[[128 157 138 146]
 [153 157 100 130]] ans = 153

[[141 148 107 111]
 [120 129 140 147]
 [114 143 122 122]] ans = 120

[[100 131 120 130]
 [ 99 130 124 132]
 [129 127 129 125]] ans = 99

[[102 101 102 146]
 [135 105 138 116]] ans = 135

[[131 119 129 100]
 [129 121 111 105]] ans = 129

[[126 127 134 125]
 [115 129 151 114]
 [131 137 113 145]] ans = 115

[[131 153 153 121]
 [127 130 130 131]
 [111 123 123 128]] ans = 127

[[122 114 131 135]
 [116 132 126 123]
 [114 130 113  99]] ans = 116

[[139 138 145 144]
 [105 122 121 145]
 [105 124 149 123]] ans = 105
---
((121, 111, 109, 115, 121), (131, 134, 132, 129, 127), (153, 141, 126, 121, 129))	115
((122, 129, 130, 127, 127), (119, 121, 128, 116, 135), (125, 113, 127, 112, 104))	127
((131, 119, 122, 118, 154), (108, 121, 136, 130, 109), (134, 151, 143, 106, 130))	118
((118, 120, 105, 134, 120), (154, 153, 149, 102, 153), (110, 111, 131, 143, 111))	134
((153, 141, 110, 147, 137), (152, 155, 101, 132, 134), (112, 117, 148, 105, 127))	147
((135, 123, 102, 156, 120), (126, 105, 122, 122, 127), (134, 126, 151, 113, 148))	156
((122, 104, 131, 118, 130), (121, 130, 113, 119, 106), (121, 112, 104, 136, 108))	118
---
[[106 110 137 108 144 116 114]
 [120 130 147 128 128 132 115]] Answer: 137

[[130 151 104 147]
 [129 135 129 142]
 [130 131  99 125]] Answer: 129

[[153 131 127 124 121]
 [122 131 127 139 116]
 [102 125 137 137 138]] Answer: 127

[[128 121 122 115 120 128 121]
 [126 136 153 115 121 132 131]] Answer: 122

[[105 122 133 107 125 130]
 [ 99 119 134 118 121 122]
 [116 122 133 100 135 139]] Answer: 134

[[140 119 140 145]
 [138 133 131 110]
 [135 155 101 120]] Answer: 131

[[104 111 111 147]
 [112 149 137 115]
 [140 145 137 121]] Answer: 137
---
102	155	132	118	134	113	126 yields 102
118	122	117	151 yields 118
149	157	142	152	107	100 yields 149
125	124	153	125 yields 125
124	157	139	120	135	108 yields 124
112	104	122	116	112	144	111 yields 112
149	99	107	141	137	126	133 yields 149
---
Input: array([133, 154, 129, 155, 138])
Output: 154

Input: array([131, 100, 106,  99, 128])
Output: 128

Input:
array([[143, 103, 154, 132, 140, 122],
       [120, 111, 120, 132, 107, 119]])
Output: 143

Input: array([128, 119, 126, 138, 112, 105])
Output: 128

Input:
array([[130, 135, 148, 136, 107, 137, 121],
       [129, 147, 122, 106, 114, 144, 138]])
Output: 147

Input: array([120, 140, 103, 147])
Output: 140
---
[102 133 123 135 126 140 120] gives 102
[153 127 129 116] gives 153
[119 110 112 149 137 139] gives 119
[144 126 111 129 116 134 158] gives 144
[140 150 128 133 129 127 132] gives 140
[128 101 113 135 143 115 129] gives 128
[126 127 149 128 123 100] gives 126
[118 117 152 118 107] gives 118
[137 153 106 112 129] gives 137
[118 157 137 126 154 115] gives 118
---
[118 123 146 158 120 104 116] ==> 104
[109 148 151 106] ==> 151
[107 111 100 109 116] ==> 109
[118 112 121 116 119  98 137] ==> 98
[125 107 127 131 124 116] ==> 124
[119 105 121 142 151 122] ==> 151
[141 147 143 154 133 119] ==> 133
[129 138 108 102] ==> 108
---
[[137 144 122 125 118 124]
 [113 147 122 107 109 142]
 [142 146 129 101 132 122]]: 109

[[144 134 140 153 115]
 [138 108 126 147 144]]: 147

[[120 125 101 121]
 [118 133 128 114]]: 128

[[105 115 116 124 142 127 130]
 [121 121 130 137 113 112 123]
 [135 136 124 136 124 135 125]]: 112

[[120 131 101 134 134]
 [130 123 108 120 132]
 [111 129 140 126 129]]: 120

[[137 126 128 134 101]
 [134 131 128 134 123]]: 134

[[145 153 113 145]
 [135 119  99 106]
 [105 112 133 100]]: 99

[[103 135 124 116 125]
 [120 128 123 137 134]]: 137

[[119 122 104 117 104 108 117]
 [133 121 113 135 113 143 142]
 [123 127 152 137 141 133 123]]: 143
---
[[133 109 147 150 137]
 [116 146 130 110 116]
 [126 112 134 115 117]]	117

[[121 101 125 140 112 116 138]
 [139 142 107 128 139 146 135]
 [147 127 107 125 146 125 137]]	137

[[133 144 133 132 122 131]
 [120 140 132 129 113 127]
 [115 126 106 149 124 110]]	110

[[119 121 150 128 130]
 [125 125 137 113 130]
 [124 124 142 129 132]]	132

[[135 134 136 121 129 125]
 [126 132 119 131 126 131]
 [114 123 103 142 125 122]]	122

[[117 121 143 151]
 [123 113 143 152]
 [139 125 142 139]]	139

[[128 102 129 124]
 [114 136 141 126]
 [144 118 121 154]]	154

[[135 101  99 124]
 [156  99 151 108]
 [146 124 121 113]]	113
---
[138 133 132 100] ⇒ 132

[[126 110 112 135 149 129 149]
 [147 138 147 142 116 149 124]] ⇒ 129

[[141 133 109 117]
 [124 142 130 131]
 [115 124 153 148]] ⇒ 109

[[131 141 114 135 138 121]
 [114 120 105 132 122 110]
 [115 124 132 147 132 112]] ⇒ 138

[146 103 139 123 122] ⇒ 123

[130 152 125 144 131 138] ⇒ 131
